Each row below holds a small network's activations on one input, seen along a few directions.
Each table varies a few parts of the input and shows all the possible inputs, shuffled.
A made-up example of a description, with smaller parts first: one of 3 separate values, together with either a single point or one of 11 places along a line or (one of 4 places along a line, together with one of 5 places around a ring).
Shared parts are said once, and a part with two or three values counts as separate values.

Rows:
row 1: 70	-1	-37	1	41	-6	58	-9	-2	-23	119	-20	25	-11	45	-26
row 2: -44	-49	70	52	35	5	-81	27	1	-9	31	8	-30	-33	-4	-40
row 3: 17	21	-27	-9	-3	-39	38	-29	-16	-18	-27	5	46	-10	-51	77
row 4: -81	-29	26	35	6	5	-60	21	90	-11	40	-12	-16	-6	26	-16
row 5: -23	-3	-3	-5	46	-49	16	15	8	-45	28	13	60	-19	-24	50
row 6: 1	9	-30	-56	-82	65	4	-52	7	27	-78	4	-36	53	0	31
row 7: 37	-1	-45	-40	-29	62	31	-75	-33	-28	-42	29	-15	44	-37	93
row 8: -60	29	-1	-2	5	-29	-5	42	49	7	-17	-13	25	4	25	-4
row 9: -18	6	42	16	34	-27	-26	52	-37	12	-25	13	11	-19	-6	-28
row 10: -19	54	-32	-11	-48	-23	16	2	24	28	-72	-19	6	11	-14	20
row 11: 36	-4	-1	-27	-49	69	-6	-40	-76	23	-97	43	-64	35	-31	9
row 12: -38	-61	29	42	43	3	-38	-1	52	-67	77	9	26	-29	2	42
row 13: 67	-11	13	5	28	-12	19	25	-49	38	68	-21	-32	-18	32	-115
row 14: 32	15	-21	-14	-6	-6	36	12	41	32	78	-51	-5	9	70	-92
row 15: 24	25	18	12	-20	-18	-3	11	-57	35	-84	12	-2	-11	-34	-1
The inputs of row 13 and row 1 match in every part but one. If row 2 is changed in the same way as row 13 into row 1, which row does it become? -> row 12
What do these inputs look like to the network? -> one of 3 separate values, together with either a single point or one of 4 places along a line
Change only the choice among 3 separate values in row 10. List by row number the other rows that result. -> row 3, row 15
Change only the place on the line of 4 in row 6. List by row number the other rows that result. -> row 4, row 8, row 10

Rows:
row 16: -34	-29	-10	2	10	28	-13	-31	42	-58	24	17	20	9	-7	83
row 17: -37	-13	-5	10	9	0	-6	-23	38	-46	4	6	44	-7	-16	90
row 18: 50	23	-38	-31	1	-26	58	-2	7	18	56	-35	16	7	32	-42
row 19: 15	1	-6	-29	-59	52	-8	-40	-37	27	-87	22	-49	32	-23	15
row 20: 23	31	-4	-19	-46	12	2	-14	-58	37	-111	24	-23	20	-38	16
row 21: -41	-33	43	41	22	6	-54	38	30	0	44	-5	-32	-21	25	-64
row 22: 20	30	0	-24	-39	4	5	-5	-69	34	-114	25	-16	15	-46	16
row 23: -31	-2	-3	11	20	-31	3	-6	22	-42	-8	14	53	-13	-32	86
row 24: -36	-9	48	46	37	-40	-43	60	9	12	22	-6	-6	-34	8	-60
row 25: -58	-6	39	27	21	-35	-44	56	43	19	25	-21	-5	-22	24	-64
row 26: 64	10	-32	-12	7	1	51	-16	-9	7	66	-27	7	1	33	-34
row 27: 16	14	-6	-23	-58	38	-5	-34	-39	32	-95	13	-39	27	-30	19
row 28: 19	0	-11	-29	-55	69	-11	-42	-36	21	-76	26	-61	44	-16	11
row 29: -39	-3	52	44	46	-43	-40	70	-4	9	15	-2	7	-40	9	-59
row 30: 62	-11	-32	-24	8	29	42	-28	-5	-1	83	-17	-13	16	43	-38
row 31: -43	-44	48	32	27	19	-61	30	32	-3	56	-6	-37	-12	31	-62
row 32: 5	34	-16	-36	-64	15	5	-16	-24	41	-105	10	-32	34	-27	8
row 33: 69	17	-26	-15	19	-32	57	-1	-26	13	54	-22	22	-7	19	-35
row 34: 65	-3	-36	-16	4	14	49	-20	-6	1	75	-18	-11	7	33	-42
row 35: -48	8	-17	-3	3	-22	3	-7	53	-38	-7	2	51	1	-14	80
row 36: -40	-16	42	48	25	-6	-50	45	26	6	34	-12	-20	-26	23	-60
row 37: -38	-26	-5	4	7	14	-9	-29	40	-52	12	14	35	-3	-9	86
row 38: 69	26	-26	-13	27	-33	62	12	-39	8	47	-17	29	-11	17	-37
row 39: -34	0	1	8	29	-36	6	3	11	-45	-13	16	63	-18	-36	86
What do these inputs look like to the network? -> one of 4 separate values, together with one of 6 places along a line
The inputs of row 18 and row 30 match in every part but the place on the line of 6. If row 25 is changed in the same way as row 18 into row 30, which row does it become? -> row 31
Change only the choice among 4 separate values in row 21. List by row number the other rows that result. -> row 19, row 34, row 37
Change only the choice among 4 separate values in row 38. List by row number the other rows that result. -> row 22, row 29, row 39
